A small network was shown many inputs. Here are its activations along a few directions, one row for each input.
Each table varies a few parts of the input and shows all the possible inputs, shuffled.
A made-up example of a description, with smaller parts first: line(4) and (point or ring(9) or (values(3) and ring(5))).
Shared parts are said once, and a part with two or three values counts as separate values.
In the rows, zero is written as 128.

Table:
R1: [105  53 134  78 131  74 138  97 108 142 131 100 123]
R2: [ 99 159 137 148 141 149 156 123 167 140 122 113 131]
R3: [146 158 119 112 145 140 129 114 166 142 134 139 108]
R4: [ 87 126 164 129 120 150 115 133 153 155 103 104 134]
R5: [120 186 177 178 137 141 157 113 170 133 144 135 139]
R6: [190 150 106 159  98 143 118 219 121  81 124 131 134]
R7: [117 163 142 141 124 136 153 120 167 162 114 122 127]
R8: [149 134 132  77 159 145  80 112 138 131 125 143 146]
R9: [115  50 134  64 143  88 132  92 113 122 139 105 107]
R10: [109 192 111 223  84 135 149 138  72  84 124 145 103]
R11: [116 127 137 100 141 124 107 130 152 152 113 158 164]
R12: [ 92 108 142 110 130 138 137 120 136 153 107  92 148]
R13: [133  84 124  86 158 131 119 115 138 141 119 133 118]
R14: [115 144 111 136 145 132 125 130 173 142 133 142 119]
R15: [176 143 117 174  94 135 135 226 128  90 115 150 147]
R16: [116  96 114  92 134 120 118 124 134 162 120 129 147]
R17: [103  53 115  89 135 113 133 107 116 146 130 118 143]
R18: [149  94 108  77 160 143  91 104 130 133 124 122 132]
R19: [133 183  81 208  88 115 129 141  69  94 136 181  98]
R20: [142 180  79 193 100 130 124 134  74  73 144 185  80]
R21: [ 79  63 138  89 137  91 153 110  99 161 129  84 123]
R22: [133  60 113  60 172 103 110  95  92 132 148  90 108]
R23: [ 81  65 163  97 127  92 156  92 110 133 117  64 123]
R24: [113 183 102 222  78 126 148 140  75  94 123 169 102]
R25: [166 159 117 110 156 155 111 101 159 132 136 130 106]
R26: [ 88  69 140 102 130 129 164  98 111 145 119  88 154]
R27: [ 98 139 155 109 124 126 121 129 148 160 103 135 167]
R28: [148  68 117  58 149 133 119  88 101 133 147 110 126]
R29: [167 177 141 148 157 141  97  99 166 115 162 146 112]
R30: [138 181 148 162 133 117 123 121 168 145 159 152 127]
R31: [119  60 106  74 139 119 118 100 109 139 139 100 130]
R32: [119 185 169 175 125 124 135 121 171 144 147 140 136]
R33: [146 176 147 148 145 132 117 114 173 124 166 157 110]
R34: [ 95  74 143  88 114 117 158 105 108 161 131 105 146]
R35: [128 133 133  79 147 131  97 124 146 140 123 153 148]
R36: [159 158 135 181  77 135 144 226 122  99 106 128 156]
R37: [154 165 143 183  82 147 150 222 120  90 105 105 150]
R38: [102  89 145 117 135 127 144 119 140 162  99 114 136]
R39: [209 151 107 152 113 152 104 205 114  68 121 132 132]
R40: [163 182  74 192 113 138 105 120  67  65 140 173  80]
Describe the family of inputs behind these rows.
> line(5) and (values(2) or line(6))
Changing only the line(5) part turns R25 into R3. The same change can be made to R39. Which row results?
> R6
A walk changes only the line(6) part. It starts at R21 and steps to R34. List the rest of the walk in order.
> R38, R27, R7, R32
Which other rows does R9 become when the line(5) part takes its other values? List them by row number.
> R1, R21, R22, R23

Table:
R41: [135 107  81  94 147 123  99  96 114 131 136 129 102]
R42: [151  97 111  89 147 119 112  79  94 114 158 142 108]
R43: [142 123 124 139  98 103 151 162  98 101 112 125 135]
R44: [138 129 139 106 142 146  95 131 173 147 118 132 141]
R45: [130 106 106 137  93  94 133 129  43  88 130 129 115]
R46: [139 135 141 149  94 112 153 185 122 118 124 106 147]
R47: [114 164 123 187 108 143 131 155 128 124 104 141 140]
R48: [134 189 134 158 159 177 128 114 200 152 145 160 128]
R49: [123 166 130 145 160 161  92 113 178 150 133 145 129]
R50: [151 121 129  90 158 132 110 125 144 129 142 137 123]
R51: [130 109  98 139  91  94 139 137  66  94 116 111 107]
R52: [125 194 154 198 109 152 166 155 148 113 129 149 130]
R53: [ 51  23 194  32 158 108 155  82 155 204 116  57 159]
Describe the family of inputs behind these rows.
> point or (values(2) and line(6))
Which other rows does R52 become when the values(2) part takes its other values? List them by row number.
> R48

Table:
R54: [152 202 125 212  95 146 134 191 132  91 128 158 127]
R55: [105  38 128  45 148  96 125  75 103 156 133  93 127]
R56: [ 97  50 155  50 147 112 139  90 128 168 114  84 153]
R57: [153 200 123 211  91 151 136 184 115  88 119 161 130]
R58: [148 240 126 207 126 165 116 159 175 120 138 176 122]
R59: [167 189 100 205  93 138 119 175  91  68 130 172 114]
R60: [114  44 135  41 159 109 124  72 123 153 134  91 131]
R61: [ 89  51 153  53 152 100 141  91 144 179 128  78 141]
R62: [ 94  40 130  49 143 103 135  88 115 166 120  95 139]
R63: [104  50 145  44 160 113 123  81 141 163 124  82 137]
R64: [155 190 102 208  87 146 127 188 104  79 119 174 123]
R65: [167 204  99 208 104 142 129 166 107  74 140 169 103]
R66: [ 83  84 162  52 183 122 115  56 191 200 132  99 137]
R67: [162 210 108 207 104 150 128 178 125  87 132 160 109]
Changing only one part turns R59 into R55. The same change can be made to R57. Which row results?
> R56
Describe the family of inputs behind these rows.
> values(2) and (point or ring(6))
Which other rows does R58 become when the values(2) part takes its other values? List them by row number.
> R66
